Small tables with named rows and columns. After each table, cells are looked up by row and column.

san =
	narel	biv	luf	duvudu
nok	42	38	41	67
tomed	38	65	85	64
subo	64	77	82	50
sevevo	53	74	22	67
sof	86	73	35	64
zufi	39	58	60	81
zipuf	58	63	44	56
kelok	53	71	66	76
lat	76	43	28	43
mez	66	89	51	80
zatak	96	51	74	70
pifo	27	53	61	53
gad	61	56	24	43
gesog	35	56	67	44

narel of tomed: 38
biv of kelok: 71
narel of zipuf: 58
luf of lat: 28
biv of lat: 43
narel of zufi: 39
narel of kelok: 53
narel of sof: 86
biv of subo: 77
biv of sevevo: 74
narel of lat: 76
duvudu of gad: 43
narel of zatak: 96
narel of mez: 66
luf of mez: 51
duvudu of gesog: 44
Which row has the largest biv? mez

Table sibes
	bikidud	tav	doz	depodav	sipu	sekesiz	ralu	dutuva	zepo
fid	61104	95618	35637	75881	63189	66984	25128	72639	57623
ziful	72368	50795	39290	49901	9424	66984	42631	72639	27371
rut	90554	42894	47986	75881	51848	66984	62814	72639	85435
luboze	61104	50291	35637	16132	54746	67070	42631	59149	29005
ripet	61104	93260	35637	75881	54746	66984	9081	72639	57623
sivig	61104	50795	27864	69300	72621	94050	33860	72639	57623
dasuf	99001	50795	61973	73618	25106	65666	50405	72639	57623
kavogor	61104	50795	35637	75881	67797	66984	42631	72639	78973
zodif	43065	50795	35637	13061	54746	66984	42631	41333	12679
nafemeb	72599	50795	37218	77392	52945	66984	42631	74956	78928
zuv	77691	35437	35637	75881	40491	62685	42631	72639	57623

fid, tav -> 95618
sivig, bikidud -> 61104
dasuf, doz -> 61973
zuv, zepo -> 57623
fid, doz -> 35637
zuv, sipu -> 40491
sivig, ralu -> 33860
dasuf, dutuva -> 72639
fid, sekesiz -> 66984
dasuf, sipu -> 25106
luboze, ralu -> 42631
zodif, tav -> 50795
Row with the largest bikidud: dasuf

diseniz:
|  | gilogi | nelu |
|---|---|---|
| dafotu | 27 | 209 |
| ser | 28 | 209 |
| vas | 27 | 205 |
| gineli | 30 | 208 |
| vip | 27 | 208 |
| zagi | 25 | 203 |
| tof | 29 | 205 |
| nipulu | 27 | 206 |
| ses | 24 | 205 |
| bezo | 25 | 204 |
| zub | 27 | 202 |
| bunume | 28 | 207 |
| gedutil | 29 | 205 |
| zupof | 27 | 202 |

gilogi of dafotu = 27
nelu of vip = 208
gilogi of bunume = 28
gilogi of bezo = 25
gilogi of ser = 28
gilogi of vas = 27
gilogi of zagi = 25
gilogi of nipulu = 27
nelu of zub = 202
gilogi of tof = 29

nov:
	mugu	zasemu	lelurom	neba	rukozi	bul	dusas
rizedu	-5600	-1197	1428	-646	4920	-4530	-4949
mufo	-7216	2300	-2197	-273	2879	598	-1305
kek	5972	3416	-6982	-3589	-5346	-2194	-2424

What is the bul of rizedu in nov? -4530
What is the rukozi of rizedu in nov? 4920
What is the neba of kek in nov? -3589
What is the lelurom of mufo in nov? -2197
What is the dusas of kek in nov? -2424
What is the rukozi of kek in nov? -5346
What is the dusas of rizedu in nov? -4949
What is the neba of mufo in nov? -273
What is the zasemu of mufo in nov? 2300

ninegeb =
	nekeme	bopiz
dep	90.2	41.1
big	86.0	22.7
zeti	80.9	48.3
peg	84.6	22.2
sutolon	69.5	39.9
detat	75.0	38.3
lirula	93.2	59.3

What is the bopiz of sutolon in ninegeb? 39.9
What is the nekeme of lirula in ninegeb? 93.2
What is the nekeme of big in ninegeb? 86.0
What is the bopiz of dep in ninegeb? 41.1
What is the nekeme of sutolon in ninegeb? 69.5
What is the bopiz of zeti in ninegeb? 48.3
What is the nekeme of zeti in ninegeb? 80.9
What is the bopiz of detat in ninegeb? 38.3

lekesim
|  | zos | mak | fazuver | pebana | funifa | nonu | lamoki | deba | lefumub |
|---|---|---|---|---|---|---|---|---|---|
| vureg | 20 | 125 | 98 | 100 | 145 | 182 | 37 | 168 | 121 |
| nor | 42 | 61 | 125 | 122 | 103 | 155 | 145 | 58 | 66 |
| narez | 178 | 60 | 131 | 127 | 3 | 31 | 178 | 31 | 33 |
| mosak | 39 | 152 | 56 | 65 | 159 | 165 | 23 | 164 | 77 |
| mubu | 188 | 80 | 104 | 125 | 38 | 33 | 159 | 75 | 111 |
| noleda | 133 | 92 | 56 | 151 | 161 | 60 | 65 | 145 | 170 |
| faz | 52 | 124 | 81 | 106 | 158 | 135 | 3 | 213 | 159 |
| pegen | 95 | 90 | 151 | 153 | 76 | 118 | 108 | 136 | 184 |
| sozi | 30 | 94 | 143 | 155 | 131 | 165 | 43 | 189 | 187 |
| lat | 47 | 51 | 120 | 121 | 97 | 137 | 142 | 53 | 28 |
| nazeruz | 130 | 61 | 131 | 126 | 33 | 86 | 179 | 47 | 81 |

lefumub of sozi = 187
nonu of sozi = 165
funifa of vureg = 145
pebana of mosak = 65
pebana of narez = 127
lefumub of mosak = 77
zos of nor = 42
mak of nor = 61
deba of pegen = 136
fazuver of narez = 131
deba of noleda = 145
Which row has the largest lefumub? sozi

